A small network was shown many inputs. Here are its activations along a few directions, one row for each input.
In each table, some parts of the input vary, and every possible input appears once, in random order.
A made-up example of a description, with smaller parts first: ring(8) and (point or ring(11) or (values(2) and line(6))).
Shared parts are said once, and a part with two or three values counts as separate values.
In the rows, 128 means zero.

A family of inputs:
x1: [123 153 126  35 162 176 100 132 140 192 164  57 140 139  92]
x2: [144 133 149 136 143 138 126 124  94  96  87 134 112 103 109]
x3: [137 105 141 216 117  88 124 140 117 153 133 152 136 160 166]
x4: [156 130 135 104  95 139 112 114 148 101  88 199 127 145 107]
x5: [107  95 131 202 111  93 115 151 118 132 130 142 102 152 171]
x6: [136 113 144 181 111 119 129 156 110 140 109 146  89 134 177]
x7: [ 97 160 102  41 167 155 129 144 135 179 179  68 144 105  82]
x8: [156 125 141 182 116 114 139 164  95 119 147 121 104  69 159]
x9: [108 177 133  44 138 150 123 124 147 182 198  54 141 114  80]
x10: [156 139 140 151 120 122 138 144 106 104  76  95 128  95 151]
x11: [172 148 129 119 152 142 116 117  99  78 108 169 127 132 122]
x12: [182 143 142  99 108 146  99 117 118  88  95 177 141 106 100]
x13: [ 76 126 106  53 146 164 123 108 179 185 195  62 151 142 109]
x14: [130 126 131 157 106 115 150 140 134 117  69 116 112 133 158]
x15: [ 88 102 129 161 129 104 125 115 131 100 101 151 111 159 109]
x16: [150 139 128 159 110 110 160 147 119  95 107  91 128  67 139]
x17: [116 116 112 143 138 108 117 110 137  82 122 187 126 188 123]
x18: [100 108 119 178 106  89 137 135 142 108  90 112 125 150 151]
x19: [146 135 122 123 138 134 129 114 128  91 101 191 112 171 129]
x20: [129 119 108 135 138 123 139  91 139  72 137 174 136 135 140]
x21: [ 81 139 105  35 159 162 125 137 146 201 143  91 129 175 100]
x22: [162 124 153 174 125 127 117 161  82 126 116 125 104  96 171]
x23: [166 149 117 128 143 129 138 121 113  71 139 166 127 105 110]
x24: [ 92 155 136  37 130 157 120 117 159 203 163  77 126 186  98]
x25: [118 120 141 141 129 130 138 120 123 109  80 155  97 142 115]
x26: [120  97 130 193 110 108 139 133 120 122 145 129 112  99 188]
x27: [192 134 162 188 130 122 126 150  81 147 119 135 139 104 167]
x28: [107 155 113  31 175 166 109 139 119 188 148  71 143 134  94]
x29: [187 134 151 196 122 109 148 154  94 140 149 131 139  77 154]
x30: [ 49 122  94  56 156 141 113 133 153 190 165  86 144 193  93]
x31: [150 106 139 206 116 103 148 122 120 143 148 139 147 107 184]
x32: [ 60 128  92  49 159 154 132 115 158 181 179  75 154 137 111]
x33: [101 105 127 153 128 119 148  96 134  90 116 138 121 106 126]
x34: [126 112 125 123  95 112  99 110 157  92 108 196 141 162 101]
x35: [166 122 153 195 117 114 137 145 109 161 112 156 123 142 173]
x36: [139 114 121 115  94 127 121  90 158  82 123 182 151 108 118]
x37: [176 144 130 108  99 134 120 121 131  80 125 173 142  79  88]
x38: [114 110 117 169 105 103 160 116 145  98 105  98 136  97 168]
x39: [138 134 137 144 134 125 148 127 108  88 118 130 112  76  97]
x40: [ 66 120 108  60 143 151 104 127 174 194 181  73 141 199  91]
- Describe the family of inputs behind these rows. => ring(5) and (values(2) or line(6))
- The inputs of x2 and x39 match in every part but the ring(5) part. If x10 is changed in the same way as x2 into x39, which row does it become? => x16
- The inputs of x7 and x21 match in every part but the ring(5) part. If x37 is changed in the same way as x7 into x21, which row does it become? => x4
- Which other rows agree with x5 in the ring(5) part? List them by row number. => x3, x15, x17, x18, x30, x34, x40
- Change only the values(2) part in x1. List by row number the other rows that result. => x28

A family of inputs:
x41: [ 86 129 114  96 126 129 122 118 150 147 147 118 133 165 113]
x42: [ 91 130 127 112 134 130 124 130 138 175 149  96 133 151 131]
x43: [167 118 132 195 115 109 151 126 117  60 108 160 127  69 145]
x44: [205 122 150 201 113 115 125 144  90  93  86 188 117 100 158]
x45: [ 77 123 119  92 132 125 122 123 148 148 131 117 120 179 110]
x46: [120  91 124 215 108  90 151 126 125  70  84 157 108 116 164]
x47: [155  98 147 222 117 101 129 146 101  99  74 187  97 153 172]
x48: [129 159 127  54 137 151 117 122 132 123 130 111 130 124  86]
x49: [123 141 116  56 134 147 118 101 148 123 137 143 144 141  83]
x50: [ 88 125 110  81 133 135 115 103 159 135 137 148 137 180 105]
x51: [ 83 125 126 121 143 125 137 144 128 185 146  67 117 150 143]
x52: [116 133 128 106 132 134 122 130 134 169 168  98 150 131 126]
x53: [123 147 124  69 131 139 122 121 137 140 147 116 139 126  93]
x54: [111 125 112  77 133 142 110 100 157 133 159 152 142 160  99]
x55: [ 77 118 111  78 135 133 118 104 159 131 122 144 125 194  99]
x56: [128 152 119  45 141 159 116 103 144 108 119 142 133 139  71]
x57: [ 95 133 125 123 140 126 133 143 128 190 161  71 130 136 149]
x58: [127 147 133  87 135 143 127 128 127 162 149  91 140 112 108]
x59: [131 150 131 102 144 144 133 140 118 172 164  67 133 102 129]
x60: [173 127 133 180 114 118 150 126 109  46  82 155 117  60 135]
x61: [174 100 144 224 106 103 124 147 108 105  84 186 109 139 181]
x62: [ 84 124 125 111 135 131 126 128 142 166 132  83 128 163 122]
x63: [113 135 121  91 129 134 117 124 146 150 164 123 144 143 112]
x64: [154 101 127 209 106  97 150 124 122  66 123 163 137  81 163]
x65: [132 153 131  71 140 156 120 134 122 149 131  89 131 107  97]
x66: [191 110 149 220 114 111 123 146 100 101 108 194 121 116 174]
x67: [206 129 151 182 122 130 122 149  86  80  72 185 109  95 144]
x68: [119 137 128 120 139 134 131 144 126 187 179  73 141 113 145]
x69: [135 161 134  83 147 151 132 143 111 159 145  61 127  95 118]
x70: [127  97 122 217 104  95 154 121 127  67 104 158 121 101 165]
- The inputs of x44 and x66 match in every part but one. If x43 is changed in the same way as x44 into x66, which row does it become? => x64
- Describe the family of inputs behind these rows. => line(5) and (values(2) or line(4))
- Which other rows agree with x57 in the line(5) part? List them by row number. => x41, x42, x50, x61, x70
- Change only the values(2) part in x46. List by row number the other rows that result. => x47
- Change only the line(4) part in x45. List by row number the other rows that result. => x51, x55, x62

A family of inputs:
x71: [102 110 121 160 119 107 144 122 137 113 125 117 127 120 142]
x72: [152 133 136 156 126 124 139 145 111 134 138 109 128  90 151]
x73: [160 136 146 144 131 133 122 150 101 143 120 129 118 116 139]
x74: [ 93 164 117  13 150 164 115 120 150 185 180  66 148 141  75]
x75: [169 141 141 129 131 137 117 137 108 122 107 156 125 130 125]
x76: [109 112 115 143 113 113 136 116 147  90 111 144 124 131 130]
x77: [ 59 146 109  28 143 149 115 115 166 193 178  73 143 179  85]
x78: [124 117 122 141 124 118 122 117 133  95 112 171 121 152 123]
x79: [119 114 129 170 128 112 138 139 122 142 134 113 123 130 163]
x80: [157 131 131 127 132 136 124 117 118  94 115 166 129 113 116]
x81: [134 129 129 145 125 121 145 126 122 107 126 111 132  82 131]
x82: [130 114 139 161 128 123 122 142 117 154 122 136 117 152 153]
x83: [141 119 134 145 121 123 115 130 128 131 111 165 127 163 138]
x84: [143 126 124 129 121 131 138 116 132  89 114 139 131  92 123]
- Describe the family of inputs behind these rows. => values(2) and (point or ring(6))
- The inputs of x77 and x74 match in every part but the values(2) part. If x71 is changed in the same way as x77 into x74, which row does it become? => x81
- Start at x79 and move only the ring(6) part, one step at a time. The first step leads to x71. Which rows follow, in order? => x76, x78, x83, x82

A family of inputs:
x85: [186 137 157 175 122 131 141 161  85 132  98 112 115  72 160]
x86: [155 112 148 201 118 109 125 160 107 164 110 141 120 151 180]
x87: [172 135 149 169 131 125 137 151  85 100  94 135 106  83 137]
x88: [163 128 132 146 114 128 129 125 119  49  60 169 110  95 111]
x89: [ 23 110 100 122 126 107 166 124 165 158 155  28 121 124 142]
x90: [ 79 123 118  68 126 138 106 104 164 140 117 148 128 200  92]
x91: [140 111 142 194 125 104 122 148 105 132 107 166 110 162 158]
x92: [115 144 121  87 141 138 121 118 139 158 196 109 149 124 102]
x93: [113 139 109  71 141 145 128  97 155 133 177 124 156 132 101]
x94: [171 132 136 154 133 133 140 132 104  72  76 150 111  91 136]
x95: [131 103 128 168 104 107 117 119 137  80  76 200 112 175 136]
x96: [ 74  84 118 225 107  77 171 130 137 102 107  74 118  97 184]
x97: [113 155 119  43 134 150 122 112 143 108 100 114 132 125  66]
x98: [153 107 118 159 101 114 127 105 143  53 119 201 139 103 124]
x99: [107 129 134 100 139 142 109 149 133 216 156  88 128 179 137]
x100: [131 146 128  92 134 142 122 131 141 187 201  85 154 113 127]
x101: [161 112 121 168 120 118 136 111 128  76 135 181 139  99 148]
x102: [ 90 129 128  95 146 137 106 134 131 187 152 112 122 190 114]
x103: [177 120 141 191 111 115 134 140 112 137 155 143 142  79 171]
x104: [120 160 120  53 152 156 129 120 127 128 118  95 131 122  92]
x105: [138 164 140  74 142 156 126 155 109 183 143  56 130 105 118]
x106: [139 107 129 178 124 111 126 127 122 104  91 180 114 171 159]
x107: [162 117 134 184 119 109 131 130 111 105 152 167 134  90 148]
x108: [122 163 133  69 151 150 123 141 109 153 138  79 124 115  93]
x109: [106 133 107  61 121 140 122  90 170 112 160 143 157 135  75]
x110: [ 87 127 118  79 146 144 112 112 148 161 134 128 127 197 115]
- Describe the family of inputs behind these rows. => values(2) and (point or (values(3) and line(4)))
- The inputs of x87 and x108 match in every part but the values(2) part. If x96 is changed in the same way as x87 into x108, which row does it become? => x89
- Change only the values(3) part in x91. List by row number the other rows that result. => x87, x107
- Change only the line(4) part in x94. List by row number the other rows that result. => x85, x87, x88
